These are the activations of a small neural network, seen along a few directions. Each row is one input.
In each table, some parts of the input vary, and every possible input appears once, in random order.
Descriptions start from the smaller parts, as in this example, which fits no table here: one of 8 places around a ring, together with either a single point or one of 9 places around a ring or (one of 2 separate values, together with one of 6 places along a line).
Shared parts are said once, and a part with two or three values counts as separate values.

Other details of the inputs vary at random and push rows far along two fixed directions, the same in every table; ignore that.

Rows:
R1: [ 14  -1  -6   3   8  -3 -17  -4  10  -4  10   3 -18   1   4   2]
R2: [ 20  16  -4 -17  22 -18   2   8 -17 -34   9 -16   4  25   8   3]
R3: [ -3   0   1  10   9 -22 -18  -9  -7 -22   7   2  -2  26  15  -2]
R4: [ -5  28   4   6  20 -14  28   3  -3   7   3 -12   2  -1 -13  12]
R5: [ 10  -5  -2   1  -1 -14 -14 -13  -3  -4  11   2  -1   2   5   4]
R6: [ 26   3   4  -9  17 -22   0   5 -20 -36   5 -18   6  21   7   5]
R7: [  5  12  -4  -4  20 -20  -6   0 -17 -27  15  -4   3  31  10   4]
R8: [ -1   0  -2   3  16 -15  -4  -2 -19 -26   7  -3   6  30  11  -1]
R9: [ 26  -1  10   2   9 -32 -31  -5   6 -28   6  -9 -13  17  11   3]
R10: [  3 -49 -11  60  -4  20  50 -40 -17  91  14  21  -8 -74 -43  19]
R11: [-14 -33   7  -5 -48  41  -2   0  16  32 -20   3  12 -33  -6 -13]
R12: [ 15   3 -12  -7  16   7  14   5 -15 -10  10  -5   0   5   0   3]
R13: [-20 -32 -11 -11 -33  76  34  18   3  38 -24   0  12 -33 -12 -21]
R14: [ 25 -83 -20  57 -10  38  17 -37  -8  71  11  28 -30 -65 -23   0]
R15: [  8   1   2  10  17 -23 -26  -3   4 -29   4  -2 -17  30  16  -5]
R16: [ 21  10   1  -4  15 -28 -29  -3   7 -26  10  -6 -15  19  11   2]
R17: [-73  31  13 -86 -75  91  -2  63  50   4 -60 -22  47   3   7 -41]
R18: [-76  39   8 -84 -70  96   1  65  52   5 -56 -17  43   5   6 -39]
R19: [  0 -48  -7  65 -12  13  36 -46  -3  94  15  27 -16 -77 -40  17]
R20: [  6   2  -7   3   3  -7 -10 -10  -1  -2  16   7  -5   3   4   6]
R21: [  1  13   0   0  13 -27 -20  -5  -4 -26  15   1  -4  29  15   3]
R22: [ -6  45  14   7  21 -43 -14  -2  24  -9   7 -10 -17  16  -2  11]
R23: [  8   4  -4  -1  25 -13   6   7 -21 -36   3 -11   2  33  11  -3]
R24: [ 16 -16   4   1   0 -11  -3  -8 -17 -10   6  -6   9   3   0   5]
R25: [ -6  61  22  -1  23 -72   7  14   1 -12 -23  45  -1 -13  -2  26]
Description of these inputs: either a single point or (one of 4 places along a line, together with either a single point or one of 5 places along a line).
Which other rows does R15 become when the place on the line of 4 takes its other values? List them by row number.
> R3, R8, R23
A walk changes only the place on the line of 5. It starts at R9 and steps to R16. List the rest of the walk in order.
> R1, R14, R15
Which other rows does R16 become when the place on the line of 4 takes its other values? List them by row number.
> R2, R5, R17

Rows:
R26: [ 24 -72 -26  71   7  42  64 -43 -26  95  24  12 -22 -79 -48  14]
R27: [-40  18  13 -28 -42  43 -21  27  60  17 -34 -10  -3  -7   2 -24]
R28: [-31  20  15 -36 -47  41 -23  25  62  19 -28 -17   0 -13   0 -19]
R29: [-56  28  -1 -28 -27  55  24  26  23  22 -18 -14  24   2  -6 -16]
R30: [ 26  25   8   0  33 -53   1   7 -15 -29  -4  18  -8   3   4  18]
R31: [-10  24  -1  19  34 -38  12 -15 -24 -18  26 -14   7  36   2  15]
R32: [ 32 -18 -21  -7  34  -2  -2  -7 -40 -44  34 -34   5  51  13  -3]
R33: [-11 -22   0 -56 -49  65  -1  43   1 -24 -48  -1  31   0  20 -36]
R34: [ -4  10  10  24  14 -51 -35 -25   3 -19  18   4 -12  31  12   6]
R35: [ 32 -68 -24  62   2  40  61 -45 -23  96  30   5 -19 -85 -51  18]
R36: [ 14  23   5   2  26 -55  -3   0 -23 -27   2  29   0   9   9  18]
R37: [ 36  27   9  -7  28 -54  -2   4 -12 -27   1  11  -4  -3   0  23]
R38: [ 38 -30  -8   4  12 -12 -47 -14 -11 -49  28 -16 -15  44  27  -7]
R39: [  5  16  12   8  21 -61  -1  -3 -28 -28  -2  26   8  14  10  16]
R40: [-54  17  10 -27 -48  42 -25  20  53  17 -28   1   6  -2   6 -25]
Describe the family of inputs behind these rows.
> one of 3 separate values, together with either a single point or one of 4 places along a line
The inputs of R33 and R32 match in every part but the choice among 3 separate values. If R36 is changed in the same way as R33 into R32, which row does it become?
> R29
Which other rows does R26 become when the choice among 3 separate values takes its other values? List them by row number.
> R27, R30
A walk changes only the place on the line of 4. It starts at R28 and steps to R27. List the rest of the walk in order.
> R40, R34
